 114   504   -78   174  -184   399   -57   -81  -324    61   196
 458   524   -82   259   234   636  -223  -663   -87  -172   359
 -26  -335  -153   -84   527   116  -109  -254   165   -81  -117
-210   316  -294    36   114   412   -48    -4  -411   110   -64
 150  -394    37   -83   238  -279     3  -116   455  -163   -11
 -82  -177   144   -89  -421  -472   145   371   147    78   -83
 357  -111   -95   158   615   464  -245  -750   342  -263   232
 609   199   756   200  -377  -253   -10  -180   399  -190   350
 705   542   -66   294   203   643  -241  -687   -65  -181   391
 100    68  -253    57   472   491  -163  -447  -126   -53    42
  55  -126   200   -59  -422  -456   139   296   198    32    -7
 -98   488   -56    59  -380   127    61   227  -410   149    12
 136  -159  -153    18   564   377  -188  -540   185  -167    36
 200   447   114   164  -465   -26    29    34   -58    -2   285
Indices start at 0.
The entry directly below -279: -472
The entry at row 1, column 0 -> 458
The bottom-left entry: 200
Which number is the entry at row 0, column 0?
A: 114
The entry just left of -263 is 342
Which number is the entry just left of 57?
A: -253
The entry in row 2 and column 0: -26
Which number is the bottom entry of the column that holds the smallest entry?
A: 34
The top-right entry: 196
Which number is the entry directly above 127?
A: -456
The entry just left of the smallest entry: -245
Which number is the entry just left of 350?
A: -190
The entry just right of 458 is 524
The entry just left of 158 is -95
The entry just right of the largest entry is 200
Which number is the entry in the bottom-right corner?
A: 285
The entry directly above -190 is -263
Which number is the entry just left of 359?
A: -172
Which number is the bottom entry of the column that holds the largest entry?
A: 114
The entry directly above -98: 55
The entry just right of 149 -> 12
The entry directly above 165 is -87
Which number is the entry directly below the smallest entry?
A: -180
Which number is the entry just left of 59?
A: -56
The smallest entry -> -750
The entry just left of the largest entry: 199
The entry in row 0 and column 1 is 504
Which number is the entry just right of -184?
A: 399
The entry just right of 100: 68
Which number is the entry at row 0, column 2?
A: -78
